These are the activations of a small neural network, seen along a few directions. Each row is one input.
Each table varies a few parts of the input and shows all the possible inputs, shuffled.
Descriptions start from the smaller parts, as in this example, which fits no table here: ring(8) and (point or line(11) or (values(3) and line(6))).
Shared parts are said once, and a part with two or three values counts as separate values.
In the rows, 128 means zero.

Other details of the inputs shift rows strongly along three fixed directions, in all tables alike. That doesn't count.
These rows show it; all are for the same input, with only those details redrawn:
[146  82  94 143  93 102  90 139 125  76 138]
[116 172 106 113 122 142 133 147 142 169 200]
[137 144  81 129 106 125 130 143 131 136 180]
[ 90 134 215 117 152 124 127 111 123 129 143]
[168 120  64 155 102  86 171 112  90  86 139]
[137 186 103 132 137 112 211 105  95 153 174]
[ 92 161 187 111 149 135 138 121 130 156 169]
[100 150 187 119 148 123 148 111 117 136 154]

A family of inputs:
row 1: [150 119 140 115 141  91 128 107 134 113  77]
row 2: [151 101 152 138 140  76  98  93 110  87  64]
row 3: [107 156  76 105 109 146 152 161 107 161 138]
row 4: [ 93 171 217 156 131 215  97  80 175 156 118]
row 5: [ 89  97 138 106 125 181  61 180 161 150 159]
row 6: [114 169  88  89  90 126 147 160 141 155 157]
row 7: [109  81 103 127  72 116  56 176 126 116 114]
row 8: [150 178  88 155  90 209 146 104 183 156 139]
row 9: [152  76  83 123 110 121  59 166 166 137  90]
row 10: [116 111 161 121 143 124 143 109 106  83 117]
row 11: [142 106 138 116 148 110  89 108 124  90  67]
row 12: [128 124  97 125 101 130  91 154 146 128 177]
row 13: [ 83 101 158 114 119 166  44 185 170 172 174]
row 14: [131  88 166 142 149  99  85 116 116 127  63]
row 15: [133  99 187 139 175 121 155 121 131 132  97]
row 16: [138 112  58 123  75 105 157 162 111 127 111]
row 17: [128 152  74 118  83 101 132 142 109 123 145]
row 18: [128 189 126 156 131 216 162  76 148 142 119]
row 19: [162  92 163 146 157  86 161  95 118  70  83]
row 20: [131  73 145 139 122 109 159 130 114 101 100]
row 21: [129 141 173 149 182 127 159 115 113 167 130]
row 22: [145 148  40 118  89 106 165 133  89  95 122]
row 23: [119 110 152 116 165 137  93 127 127 145  73]
row 24: [139 122 142 142 181 139 159 119 109 134 111]
row 25: [147  95 109 127 139 145  62 151 159  93 134]
row 26: [114 163 150 104 141 131 186 125 134 152 164]
row 27: [164 159 118 153 162  99 185  95 102 127 139]
Changing only one part turns row 8 into row 4. The same change can be made to row 16. Which row results?
> row 7
What do these inputs look like to the network?
> values(3) and (point or (values(2) and line(4)))
List by row number the other rows that have the values(3) part in common with row 5.
> row 3, row 10, row 11, row 18, row 22, row 23, row 24, row 25
Change only the values(2) part in row 14. List by row number the other rows that result.
> row 2

A family of inputs:
row 28: [150  83  92 157 102 160  45 151 173 107 137]
row 29: [104 188 163 108 162 120 204 114 102 175 153]
row 30: [133  71 173 146 135  65 162  88  66  48  63]
row 31: [136  65 139 156  90 135  43 117 146  66  67]
row 32: [107  50 177 125 115 102  61 139 125  67  93]
row 33: [140  85 197 138 166  78 145  93  83  77  60]
row 34: [108 144 129 112 110 191  59 147 191 153 141]
row 35: [155 176  69 145 116 159 132 119 152 155 170]
row 36: [ 91 122 168 120 124 204  35 161 193 176 141]
row 37: [109 168 175 117 163 102 211  99  84 147 128]
row 38: [129 123  89 117 106 121 112 158 131 133 155]
row 39: [140 145 117 134 121 160 115 113 157 123 133]
row 40: [ 78 144 228  98 161 126 131 128 127 153 134]
row 41: [177 144  46 157 118 152 167 120 137 131 142]
row 42: [148 136  62 121 123 117 113 156 139 144 140]
row 43: [ 84 145 143  88 125 158  76 178 166 181 188]
row 44: [ 92 131 234 127 171 172 136  96 141 137  86]
row 45: [128 202  91 114 141 120 217 128 103 185 178]
row 46: [177 115  32 151  96  78 185 124  81  89 123]
row 47: [103 162 186 113 160 110 187 110  99 149 131]
row 48: [150 133  55 128 105 107 154 146 111 128 155]
row 49: [178  84  51 143 106  77 126 132 107  92  99]
What do these inputs look like to the network?
> values(3) or (values(2) and line(4)) or line(11)
Change only the line(4) part in row 31. List by row number the other rows that result.
> row 34, row 35, row 39
